These are the activations of a small neural network, seen along a few directions. Each row is one input.
Each table varies a few parts of the input and shows all the possible inputs, shuffled.
A made-up example of a description, with smaller parts first: values(3) and (point or ring(9) or (ring(5) and line(6))).
Shared parts are said once, and a part with two or three values counts as separate values.

Other details of the inputs vary at random and push rows far along two fixed directions, the same in every table; ignore that.
To show where, the next rows are all for the same input, with only those details redrawn:
[ -7  41  15   3  -7  21 -41   0 -37 -15 -12  -3   3]
[-34 -48 -35 -18  -3 -58 -31   0 -22  -6 -23 -87   6]
[ 10 -10  -8   9  28   7  17  -6   0  11  44  25  -8]

Table:
r1: [ -7  41  15   3  -7  21 -41   0 -37 -15 -12  -3   3]
r2: [-19  55  35   0 -15  -2 -34  -2 -14   6 -24  25  35]
r3: [ 33  -6 -16  17   9  21  39  16  35 -10  22  11 -24]
r4: [ 0  5 -9  4 -8 -7 48  1 27 26 25 40 33]
r5: [ 34  -5  38 -16 -56   1 -53 -23 -41 -33 -45  22 -26]
r6: [-10 -83 -70  -8   5 -46  52   3  19  14  34 -52   2]
r7: [ -2 -16  -1  -6  29  16  10 -17  13  18  48  30  34]
r8: [  0 -10 -19  -8   3  30  36  -9  18   9  45  24  41]
r9: [ 11  -3  17  28  43  -2  32   5  52  10  -5  24 -34]
r10: [-14 -47 -27 -11   6 -61 -35  12   9 -22 -43 -95 -18]
r11: [-18  62  35 -13 -31  26   7  19  11   9 -51   0  11]
r12: [-20  59  53 -11  -5  14 -19   9   8  16 -45  10   2]
r13: [ 16   1   0  28  17  14  58  16  55   6 -10  16 -24]
r14: [ 54 -51  -5  -8 -46   8  34 -15   3 -11  12  56 -30]
Q: The inputs of r4 and r2 match in every part but one. If r13 is changed in the same way as r4 into r2, which row does it become?
A: r9
Q: Describe the family of inputs behind these rows.
A: values(2) and (point or ring(6))

Table:
r15: [ 14   0   0   2 -14  11   8  -2  -3  -5   5  18  -3]
r16: [  7  13  12  10   8   6  12   8  20   1 -12   9 -17]
r17: [-6 16  3  6 16 11  3  2  2  7 12  7  6]
r18: [ -15 -123  -63  -20   22  -88   28   -9   24   17   25  -65    0]
r19: [ 21  -2   9   8  -2   7   3   1   5  -8  -6  15 -26]
r20: [-5 18  0  7 14 13  5  5  3  5 13  5  6]
r21: [ 0 10 10 -1  1 11 10  1 13  6 -1 13  6]
r22: [ 1 14  3  4 -5 11 17  5 12  4 -1 12  6]
r23: [  9   1   5  -1  -6   3   0  -6 -11   2  10  21  -5]
r24: [  9   4  -3   4   4  13  -4  -3 -11  -5  18  11  -3]
r25: [13 -4  7 -4 -8 11  1 -7 -2 -4  5 19 -3]
r26: [-4 15  8  2  4  3  8  2  4 12  5 15  5]
r27: [-5 14  7  5 13  7  1  0  6  7  9 12 10]
r28: [-39  24   3 -21 -48 -21 -92   3 -62 -38 -81 -92  18]
Q: The inputs of r16 and r19 match in every part but one. If r22 is changed in the same way as r16 into r19, which row does it become?
A: r15
Q: Describe the family of inputs behind these rows.
A: values(2) and (point or line(6))
Q: Which other rows does r24 become when the values(2) part takes its other values? List them by row number.
A: r20

Table:
r29: [ -41  -68  -45  -26  -16  -84   -6    7    7    2  -45 -110   14]
r30: [  6   7   0  -2  -4   8 -11   0  -9 -10   2  -5  -1]
r31: [  4   8   0  -4  -6   8  -8   1 -12  -6   1  -4  -5]
r32: [  3   2   1  -1   0   6 -20  -6 -17  -8   6   1   2]
r33: [  6  10  -1   1  -6   4  -8   2 -11  -8   1  -4  -4]
r34: [-7 11  6 -3 -4  4 -5 -1  1  1 -6  1 14]
r35: [  2   8   4   1  -8   8  -3   5   6  -7 -13  -1  -1]
r36: [-13  15   5  -2   4   4  -8   1  -6   5   0  -2  10]
r37: [-12  17   3   2   4   1  -8   1  -5   3   0  -2  12]
r38: [-11  15   4   0   6   5 -10   0  -3   2   0  -3  14]
r39: [  2   4   0   2  -2   2 -18  -4 -19  -7   5   2   0]
r40: [ -23 -105  -58  -17   21  -85   44   -3   37   28   19  -59    8]
r41: [  4  -1   5  -5 -11   3 -15  -6 -12  -6  -1   8   6]
r42: [  6   4   2   4 -12   3  -4   1  -5  -9 -12   3  -6]
r43: [-1  9  1 10  0  6 -5 -1 -8 -7 -7 -4 -4]
r44: [-9 12  7 -4 -6  3 -3 -1 -3  5 -7  2 10]
r45: [  2  -1   5  -7 -12   3 -13  -5 -15  -2  -2   8   2]
r46: [-10  18   3   4   4   2  -4   4  -2   2  -4  -5   9]
r47: [  8   3   3  -1 -16   2  -6  -3 -10  -8  -6   4  -3]
r48: [ 26 -33 -10   8  22   0  43 -10  20  20  57  54  -8]
r49: [  0   8   5   0  -9   7   0   6   2  -3 -14   0  -4]
r50: [-4 17  1  5  1  3 -5  9  1 -2 -6 -4  1]
r51: [  1   7  17  -1   1  -3  -8   1   2   1 -16   2 -13]
r52: [ -2  13   6  -2  -6   6   1   3   5  -1 -11  -4   8]
r53: [-6 14  3  1  1  7 -5  9  1  0 -7 -5 -1]
r54: [ 11 -18  -8  10  39   8  53  -2  31  28  55  41  -5]
r55: [  3   7  17   0   3  -3 -11   0   5  -3 -16   2  -9]
r56: [ 0  7  2  7  2 10 -7 -2 -5 -9 -6 -5 -2]
r57: [-2  7  3  5  0 10 -5 -1 -9 -5 -7 -4 -5]
r58: [  0   2   2  -3  -2   5 -17  -5 -20  -5   5   2  -2]
r59: [-10  16   4   1   6   6  -6   2   0   0  -3  -6  11]
r60: [  9   1   4  -4 -14   6  -8  -5  -8 -10  -5   2   0]
r61: [  1  11   3   4  -9   3  -1   7   3  -5 -14   0  -3]
r62: [ 20 -20 -11  13  38  10  50   2  39  21  55  42  -9]
r63: [ 26 -24   3  14  36  -5  48  -4  37  23  43  49 -24]
r64: [ -5  14   7  -4  -8   6   4   4   2   3 -12  -3   5]
r65: [  6   1   5  -5 -16   6  -5  -4 -11  -6  -6   3  -4]
r66: [  4   2   3  -1 -12   7  -4   0  -6  -7 -12   3  -7]
r67: [  6   2   3   1 -10   7  -6  -1  -3 -11 -11   2  -3]
Q: The inputs of r60 and r65 match in every part but one. If r30 is changed in the same way as r60 into r65, which row does it become?
A: r31
Q: Describe the family of inputs behind these rows.
A: values(3) and (point or (values(2) and line(6)))
Q: List by row number the other rows that have the values(3) part in common with r40.
A: r29, r33, r37, r39, r42, r43, r46, r47, r48, r50, r61, r63
Q: A walk changes only the line(6) part. It starts at r44 and steps to r64. List the rest of the walk in order.
A: r49, r66, r65, r45
Q: Which other rows does r32 become when the values(2) part takes its other values? List them by row number.
A: r41
Q: A walk changes only the line(6) part. It starts at r36 and steps to r54. List the rest of the walk in order.
A: r53, r57, r31, r58

Table:
r68: [  6  31  23   3 -21  21 -38   0 -17 -24 -32  -1   0]
r69: [ -3  -3  -4  -8  -2   0 -15  -6 -13  -5   7  -5  12]
r70: [ -7  36  17   2 -26  11 -35  -4 -33 -14 -27   3   6]
r71: [  7 -24 -13  -6  -5  -9  16  -3   1   4  11   0  -6]
r72: [ 42  37  33  22  31  61  50  -5  29  25  65 121 -12]
r73: [-18 -14 -10  -7   2 -13   6   3  10   5  -5 -23  10]
r74: [ 15   6   3   5   0  14   5   0  -5  -3  10  17 -15]
r75: [ -6 -11 -14   6  16  -7  16   5  12   8   6 -12   4]
r76: [ -3  33  20  -5 -29  17 -34   0 -33 -14 -26  -2   4]
r77: [ -1 -17  -3  -1  15 -14  10   2  16  11   4   0  -7]
r78: [ -9 -11  -8   1  17  -5  13   3  16   7   7  -9   0]
r79: [ -6 -33 -20 -14 -18 -25  -5  -2  -4  -9 -18 -36   1]
r80: [  2  46  30   3  -8  32 -13  -4  -8  -4 -12  24   7]
r81: [ -3  -9 -12  -1   3 -12  19   4  16  12  13  -2   6]
r82: [  0 -13  -1   1  18  -7  14  -4  17   9   8  -3  -4]
r83: [  1 -26 -10  -3   4 -16   4   0  -3   3   7 -14 -11]
r84: [-16 -17 -12  -9  -5 -33   0   5   1   3 -17 -34   7]
r85: [  4  34  15   1 -24  22 -34   2 -23 -25 -31  -5  -6]
r86: [  0 -11  -6   4  16 -14  18   5  13   8   9   0  -6]
r87: [ -4  -9 -13   2   9 -15  14   6  15   8   8 -13  -1]
r88: [  4  29  22  -2 -29  20 -35  -2 -19 -22 -32   2   9]
r89: [  2 -20 -11   7  10 -16   8  -5   0   5  13   3 -10]
r90: [  2 -22 -13  -2  17  -8   0  -5   0   1  24  -4   0]
r91: [ -8 -12 -14   2   7  -6  18   3  11  10   7  -9  11]
Q: Describe the family of inputs behind these rows.
A: values(2) and (point or line(5) or ring(6))
Q: The inputs of r76 and r83 match in every part but the values(2) part. If r69 is changed in the same way as r76 into r83, which row does it become?
A: r90
Q: Which other rows does r77 become when the values(2) part takes its other values? List them by row number.
A: r72
